These are the activations of a small neural network, seen along a few directions. Each row is one input.
In each table, some parts of the input vary, and every possible input appears once, in random order.
Descriptions start from the smaller parts, as in this example, which fits no table here: ring(5) and (point or line(11) or (values(3) and line(6))).
Shared parts are said once, and a part with two or three values counts as separate values.

Other details of the inputs vary at random and push rows far along three fixed directions, the same in every table; ignore that.

Table:
r1: [-473, -132, -565, 629, 92, -127, -89, -58, 58, -599, -457, 346]
r2: [191, -481, 464, -600, -93, 146, -198, 232, -137, 175, 228, -297]
r3: [394, 95, 489, -463, -176, 177, 87, -62, -138, 511, 447, -221]
r4: [515, 565, 161, 80, 157, -110, 48, -291, -46, 223, 0, -31]
r5: [-291, -157, -370, 357, 267, 156, 539, 66, 249, -23, 317, 355]
r6: [-58, 587, -277, 563, 257, -311, 20, -295, -53, 69, -200, 258]
r7: [-18, 400, -91, 189, -17, -334, 50, -245, -122, 237, -95, -22]
r8: [-463, -332, -458, 253, -30, -53, 76, 210, 120, 136, 118, 47]
r9: [384, 12, 541, -293, -252, 173, -35, 21, -174, 33, 26, -363]
r10: [80, 572, 453, -26, 143, -226, 46, -70, 126, -377, -549, 359]
r11: [374, 236, 276, -74, 36, -124, 41, -238, -274, 384, 120, -300]
r12: [-99, -462, -441, -12, -45, 494, 405, 344, -141, 606, 914, -302]
r13: [-234, -851, -92, -422, -288, 600, 62, 355, 65, -90, 595, -228]
r14: [-344, -741, -236, 86, -70, 184, -42, 101, 15, -556, -215, -90]
r15: [-23, 566, -316, 480, 41, -326, 160, -310, 115, 140, -298, 332]
r16: [55, 301, -43, -79, -170, 212, 303, 196, -202, 877, 824, -305]
r17: [-191, -618, -308, -29, -28, 360, -110, 176, 162, -662, -71, 26]
r18: [-375, -211, -438, 48, -175, 272, 255, 194, 36, 409, 682, 123]
r19: [406, 242, 357, -14, 201, -202, -240, -143, 4, -82, -224, -114]
r20: [-214, -533, -242, 38, -78, 384, -41, 115, 214, -557, 97, 4]
r21: [167, -208, 173, -233, -58, 113, -211, -62, 76, -519, -324, 81]
r22: [-6, 102, -80, -149, -3, -133, 72, 94, -117, 805, 622, -62]
r23: [-415, 10, -510, 589, 59, 94, -56, 29, 279, -683, -304, 425]
r24: [61, 380, -230, 71, 10, 14, 118, 32, -60, 397, 333, -18]
r25: [-495, -182, -369, 303, 329, -151, 179, 264, 223, -234, -59, 407]
r26: [-409, -689, -213, -65, -197, 184, -158, 530, -73, -206, 95, -209]
r27: [-395, -498, -269, -106, -166, 225, -262, 256, 157, -783, -338, 260]
r28: [118, 10, -69, 320, 83, -298, 21, -196, 58, -4, -158, -39]
r29: [-359, -622, -153, -352, -251, 385, -109, 446, -36, -241, 98, 59]
r30: [227, 310, -242, 346, 301, -306, 35, -332, 130, 265, 238, 44]
r31: [43, -291, 268, -206, 62, 45, -257, -116, -44, -436, -360, 97]
r32: [87, -1, -11, 234, 191, -213, -15, -190, 136, 77, -170, 133]
r33: [53, -42, 264, -397, -185, 102, -420, 169, 10, -666, -487, -49]
r34: [216, 810, 20, 185, 210, -345, -34, -340, -121, 373, 12, 46]
r35: [307, -60, 570, -433, 46, 108, -328, -16, -160, -312, -277, -301]
r36: [-207, -830, -101, 26, -65, 208, -168, 345, 7, -490, -109, -180]
r37: [175, 48, -47, -85, 107, 151, 297, -12, -283, 886, 802, -407]
r38: [225, 270, -254, 491, 102, -133, 167, -279, -2, 9, -109, 145]
r39: [425, 471, 174, 186, 261, -476, -168, -482, 120, 13, -247, 197]
r40: [-185, -156, -496, 574, 95, 256, 303, 6, 126, -22, 312, 135]
r41: [291, 224, 344, 172, 133, -400, -194, -319, 114, -239, -670, 66]
r42: [-303, -417, -296, -114, 277, 232, 565, 224, -43, 561, 833, -53]
r43: [-119, -241, 206, -567, -165, 157, -126, 219, -245, 307, 313, -191]
r44: [151, -288, 573, -582, 49, 216, 51, 299, -27, -360, -242, -46]
r45: [219, 503, 169, -151, -89, -148, 64, -115, -76, 496, -14, 21]
r46: [191, 601, 144, -114, 69, -347, -122, -356, -102, 306, 3, 74]
r47: [-233, -581, -107, 118, -50, 431, -140, 213, 207, -870, -252, 77]
r48: [64, -355, 192, -459, -31, 164, -127, -15, -97, 2, 215, -214]
r49: [245, 685, 168, 323, 197, -450, -190, -180, -53, 78, -368, 103]
r50: [-561, -576, -170, -40, -72, 167, -247, 217, 85, -642, -473, 183]
r51: [-160, -395, -452, 179, 46, 223, 176, 17, 94, -23, 242, 259]
r52: [-436, -120, -509, 472, -185, 42, 151, 49, 162, -282, -66, 197]
r53: [361, -44, 491, -487, -142, 144, -33, 7, -101, 196, -70, -223]
r54: [382, -89, 587, -369, -235, 17, -245, -19, -101, -509, -640, -236]
r55: [8, 336, -273, 162, 134, -274, -40, -72, 51, 373, 322, -1]
r56: [-422, -331, -404, -84, -325, 364, 411, 341, -8, 707, 845, -235]
r57: [471, 150, 391, -319, 44, 6, 93, 95, -279, 905, 642, -555]
r58: [40, 604, -250, 291, 15, -147, 101, -253, 120, 220, 233, 150]
r59: [-20, 244, -253, 142, -62, -282, 238, 20, -118, 870, 563, -230]
r60: [254, 708, 131, 254, 218, -461, -231, -223, 25, 43, -308, 117]
r61: [-405, 197, -825, 590, 246, -168, 114, -233, 144, 50, 242, 313]
r62: [160, 395, 239, -106, 20, -321, -69, -75, -48, 537, 1, -44]
r63: [86, 344, 330, -227, -89, -221, -90, -149, -157, 271, -214, -154]
r64: [-211, -249, -595, 439, 43, 109, 349, -73, 162, 115, 162, 161]
r65: [133, 123, 718, -617, -20, -10, -148, 287, -54, -491, -602, 62]
r66: [-253, -29, -558, 772, 97, -22, 288, -300, 337, -252, -172, 406]
r67: [15, 615, -256, 621, -14, -250, 124, -280, 48, 28, -148, 277]
r68: [-350, -658, -199, -339, -277, 570, 19, 683, -164, 2, 396, -298]
r69: [265, -140, 834, -510, 199, -117, -191, 187, 10, -458, -527, -47]
r70: [63, 401, 467, -363, 196, -218, 83, 15, -130, 154, -119, 44]
r71: [56, -329, 452, -316, -4, 80, -305, -55, -18, -516, -601, -47]
r72: [228, -110, 523, -462, -99, 32, -67, -78, -181, 189, -89, -383]
r73: [122, 16, 11, 112, -169, 60, 228, -123, 8, 171, 190, -160]
r74: [-49, 47, 126, -245, -231, 101, -133, 53, 57, -144, 30, 40]
r75: [284, -7, 544, -695, -414, 188, -156, 361, -369, 239, 86, -519]
r76: [86, 212, -174, 345, 303, -213, -132, -445, 127, -408, -316, 214]
r77: [140, 114, 160, 113, -19, 36, 64, -226, 135, -62, -190, 135]
r78: [-378, 45, -686, 613, 220, -321, -61, -151, 291, -220, -79, 510]
r79: [222, 0, 582, -623, -417, 47, -255, 234, -221, -177, -377, -371]
r80: [111, 504, 336, 60, -95, -188, -159, -227, 111, -248, -609, 258]
Description of these inputs: values(2) and line(4) and (point or ring(9)).
Changing only the line(4) part turns r1 into r26. The same change can be made to r37. Which row results?
> r57
Changing only the line(4) part turns r70 into r25. The same change can be made to r11. Which row results?
> r36
Which other rows does r16 become when the ring(9) part takes its other values? List them by row number.
> r18, r23, r52, r56, r58, r67, r74, r80
Which other rows does r59 become when the ring(9) part takes its other values? List them by row number.
> r8, r22, r26, r49, r55, r60, r62, r78
Which other rows does r9 become when the values(2) part takes its other values? List them by row number.
> r67

Table:
r81: [102, 255, -161, 460, 202, -115, 178, -313, 27, -178, -270, 225]
r82: [-7, -35, 414, -183, -51, -153, -216, 158, -11, -359, -458, 23]
r83: [-78, -290, 291, -446, -181, 52, -331, 194, -88, -324, -373, -102]
r84: [62, 244, -186, 546, 162, -166, 132, -401, 104, -260, -336, 235]
r85: [-52, -337, 422, -551, -303, 176, -189, 404, -46, -392, -322, -170]
r86: [-69, -46, 135, -94, -54, -150, -211, 23, -8, -251, -379, 112]
r87: [-228, -37, -272, 150, -96, 28, -2, -6, 54, -139, -146, 197]
r88: [-496, -555, -335, 0, -186, 318, 268, 484, 28, 148, 501, -54]
r89: [169, 333, -181, 380, 317, -214, 251, -323, -70, 287, 64, 96]
r90: [-41, -73, 534, -326, -159, 114, -181, 257, -5, -342, -435, -132]
r91: [212, -125, 389, -225, -20, -17, -210, -136, -28, -195, -256, -256]
r92: [-422, -593, -245, -187, -108, 186, 1, 384, 52, -107, 81, -46]
r93: [152, -50, 162, -45, 73, -51, 8, -142, -85, 12, -80, -169]
r94: [-71, -385, -131, 103, 57, 264, 21, 153, 135, -395, -86, 113]
r95: [35, 544, -271, 351, 55, -184, 65, -166, 18, 184, 106, 126]
r96: [-623, -576, -709, 304, -27, 207, 44, 238, 46, -39, 355, 125]
r97: [103, 222, 234, -209, -7, -107, -304, 87, -80, -204, -197, -132]
r98: [258, 255, 339, -527, -100, -130, 163, 157, -229, 911, 542, -379]
r99: [270, 95, 68, 78, 66, 25, 40, -144, 108, 17, 8, 68]
r100: [-23, -107, 425, -508, 102, 83, -169, 39, 39, -414, -219, 125]
r101: [151, -44, 82, -13, 58, 161, 123, 39, -47, -32, -7, -41]
r102: [-3, -86, 242, -326, -279, 178, -184, 156, -170, 16, 20, -194]
r103: [133, 219, -194, 570, 236, -330, -53, -502, 206, -289, -342, 297]
r104: [128, 262, -165, 488, 366, -232, 104, -283, 63, -143, -255, 299]
r105: [195, 271, -190, 542, 170, -191, 18, -437, 235, -280, -258, 352]
r106: [254, 344, -209, 462, 324, -269, 135, -372, 159, 214, 92, 260]
r107: [76, 282, 23, -85, -138, -75, 128, -51, -99, 510, 229, -28]
r108: [254, 455, 196, -340, -151, 46, 58, 112, -216, 659, 542, -386]
r109: [59, 265, 58, -65, 22, -137, -151, 31, -88, 103, 62, -108]
r110: [26, 211, 34, -77, -105, -81, 92, 2, 0, 221, -11, 15]
r111: [-166, -405, -192, 189, -70, 177, 25, -52, 129, -385, -110, -20]
r112: [241, 401, 186, -248, -186, -33, 40, -77, -196, 644, 278, -206]
r113: [139, 337, 353, -291, 11, -98, 174, 113, -182, 847, 481, -332]
r114: [180, 596, -68, 160, -43, -204, 59, -197, -71, 384, 143, 10]
r115: [221, -346, 420, -319, -47, 80, -315, 30, 19, -423, -260, -148]
r116: [-44, 140, 185, -126, 124, 25, -18, -143, 155, -490, -317, 378]
r117: [-518, -345, -766, 353, 40, 110, 119, 102, 74, 165, 333, 174]
r118: [-400, -747, -648, 295, -95, 384, 207, 127, 179, -126, 461, 1]
r119: [8, 17, 152, -250, -93, -10, -225, 130, -116, 14, -2, -187]
r120: [-190, -566, -421, 13, 115, 336, 307, 324, 3, 432, 819, -138]
What do these inputs look like to the network?
> values(2) and (point or ring(8) or line(11))
Changing only the values(2) part turns r99 into r106. The same change can be made to r108. Which row results?
> r97
Which other rows does r116 become when the values(2) part takes its other values? List them by row number.
> r100
Which other rows does r88 become when the line(11) part takes its other values? List them by row number.
> r85, r87, r90, r95, r102, r107, r108, r110, r112, r114

Table:
r121: [-169, -260, -206, 246, 93, 72, -19, -106, 162, -562, -298, 208]
r122: [-351, -272, -251, 59, -29, 39, -72, 193, 66, -179, 6, 68]
r123: [-365, -289, -248, 94, -83, 85, 24, 224, 17, -165, -52, 47]
r124: [28, 48, -179, 227, 85, 45, 202, -146, 41, 138, 216, 11]
r125: [-92, -720, 87, -397, -219, 497, -20, 410, -98, -40, 385, -396]
r126: [20, 12, -23, -206, 80, 98, 239, 90, -64, 472, 525, -47]
r127: [322, 262, 279, 71, 118, -210, -137, -317, 78, -376, -516, 144]
r128: [324, 66, 699, -760, -133, 106, 92, 234, -233, 577, 338, -408]
r129: [123, 15, 468, -356, 17, 26, -171, 101, -18, -332, -409, 60]
r130: [103, 216, -310, 565, 191, -184, 112, -273, 140, -34, -76, 213]
r131: [-366, -461, -33, -184, -175, 174, -129, 362, 43, -333, -127, -25]
r132: [-90, 297, -396, 291, 17, -98, 130, -114, 55, 333, 269, 146]
r133: [-171, -655, -34, -112, -85, 266, -153, 156, 27, -401, -100, -76]
r134: [162, 374, 294, 122, 210, -233, -129, -248, 148, -475, -562, 320]
r135: [-160, 189, -348, 291, -25, -62, 197, -39, -3, 299, 189, 104]
r136: [265, 495, 242, -62, 1, -250, -147, -178, -137, 165, -149, -64]
r137: [-171, 222, -356, 281, -13, -89, 180, -53, 74, 301, 218, 156]
r138: [-91, 90, -147, -4, -18, -55, 118, 69, -127, 456, 360, -126]
r139: [-167, -394, -250, 162, 76, 142, -3, 33, 76, -219, -6, 10]
r140: [256, -84, 407, -183, -32, -11, -246, -14, -31, -374, -427, -164]
r141: [302, 398, 344, -301, -158, -74, -88, -45, -209, 345, 53, -230]
r142: [44, 13, -318, 313, 110, -56, 211, -215, 73, 271, 285, 107]
r143: [242, 439, 281, -156, -28, -227, -195, -125, -81, 135, -123, -57]
What do these inputs look like to the network?
> line(4) or ring(9) or (values(2) and ring(5))
Which other rows belong to the same alternative as r134? List them by row number.
> r126, r128, r129
